A small network was shown many inputs. Here are its activations along a few directions, one row for each input.
In each table, some parts of the input vary, and every possible input appears once, in random order.
A made-up example of a description, with smaller parts first: values(2) and (point or line(11) or (line(4) and ring(5))).
Shared parts are said once, and a part with two or three values counts as separate values.
(in the rows, 128 means zero)

Other details of the inputs vary at random and push rows far along two fixed directions, the same in every table; ignore that.

A family of inputs:
row 1: [145  98 151 121 142 127 145 140 136 120 133 103 168 119  89 152]
row 2: [162  71  93  99 113 161 138  84 164 139 124  92 103 211 242 118]
row 3: [119 105 155 146 132 145 153 148 116 111 129 126 180  93  58 151]
row 4: [ 64 245 104 165 124  87  71 136  63 132 145 207  93  75  78 109]
row 5: [166 104 124 114 132 122 132 127 149 127 126 101 123 151 157 132]
row 6: [134 112 148 107 146 115 154 143 141 123 130 106 152 112 103 134]
row 7: [108 176 108 164 110 130 106 124 101 128 128 170  95 108 127 122]
row 8: [109 211 108 156 122  96  80 127  94 139 133 178  78 102 127 111]
row 9: [117  99 169 142 137 151 163 142 129 115 130 117 186  89  52 165]
row 10: [133 104 153 137 130 146 140 127 131 128 129 119 157 116  93 156]
row 11: [102 167  89 119 121 107 103 122 104 133 136 156  95 141 159  95]
row 12: [125 169  94 151 109 130 102 106 117 136 131 156  77 137 171 122]
row 13: [142 105  92  98 126 122 123 119 134 127 127 112 118 182 195  95]
row 14: [139 110 155 108 145 119 148 136 149 130 129 103 147 116 106 143]
row 15: [147 109 159 142 131 142 141 131 138 129 124 116 146 108  95 160]
row 16: [154 100  91  92 119 133 114  93 151 146 126 106  91 206 235 102]
row 17: [107 107 177 112 131 151 153 131 165 139 112 113 138 119 110 137]
row 18: [119 167  89 159 105 128 100 126 102 123 124 165  87 132 157 105]
row 19: [ 78 134 179 129 132 147 142 138 138 133 121 137 154  95  67 139]
row 20: [177  71 131 105 140 129 151 132 156 120 121  82 148 158 160 126]
row 21: [132 148 105 124 128 104 114 139 116 124 128 138 110 133 145 103]
row 22: [138 105 141 126 141 123 142 144 123 115 132 113 169 116  90 138]
Each input here is: values(2) and (point or line(4) or ring(6)).
Changing only the values(2) part turns row 3 into row 18. The same change can be made to row 9. Which row results? -> row 7
Start at row 8 and move only the ring(6) part, one step at a time. The first step leads to row 14. Which rows follow, in order? -> row 6, row 21, row 20, row 5
Which other rows does row 13 become when the ring(6) part takes its other values? List them by row number. -> row 1, row 4, row 11, row 16, row 22

A family of inputs:
row 23: [128 180 136 176 127 113 116 143  96 122 131 163 117  68  73 146]
row 24: [ 86 176 124 119 148  80 115 161  89 117 142 155 149  88  65 105]
row 25: [147 162 137 195 123 128 113 135  93 120 137 157 134  68  59 175]
row 26: [154 122 127  92 147  97 125 131 151 138 129 101 118 144 159 116]
row 27: [121 109 111  96 133 123 131 123 131 129 130 116 135 161 162 101]
row 28: [145 152  97 114 120 110  94 111 139 144 122 132  69 172 210  95]
row 29: [145 123  58 157  94 155 105  95  98 120 133 148  97 181 206 114]
row 30: [162  68  90 129 110 164 141 106 133 117 125 106 134 185 195 123]
row 31: [124 110 113 127 123 143 136 125 127 116 127 123 140 150 147 117]
row 32: [117 132  79 117 108 132 101 112 118 131 124 143  94 185 204  83]
row 33: [ 66  62 217 107 120 211 185 114 191 149 108 103 172 119  83 167]
row 34: [143 156  88 105 122  99  97 115 136 144 127 132  66 167 209  93]
row 35: [189  63 172 142 142 150 171 134 150 117 126  83 180 105  83 186]
row 36: [165 115 111  74 148  88 129 128 158 135 127  90 107 167 194  99]
row 37: [ 74 190 123 151 127 105 105 152  77 120 136 180 132  80  62 112]
row 38: [120 191 116 149 125 100  96 132 107 130 133 161  91 106 118 124]
row 39: [ 49 191 190 158 109 165 116 112 146 161 115 176  90  75  76 157]
row 40: [175  64 180 117 151 138 174 141 164 126 125  75 179 104  83 175]
row 41: [152  31 172  64 166 132 190 145 173 114 129  49 216 150 103 141]
row 42: [ 97 162 120 171 119 129 120 145  81 111 134 170 142  84  69 131]
Changing only one part turns row 30 into row 35. The same change can be made to row 31. Which row results? -> row 40
What do these inputs look like to the network? -> values(2) and (point or line(9))
Which other rows does row 34 become when the values(2) part takes its other values? List them by row number. -> row 27
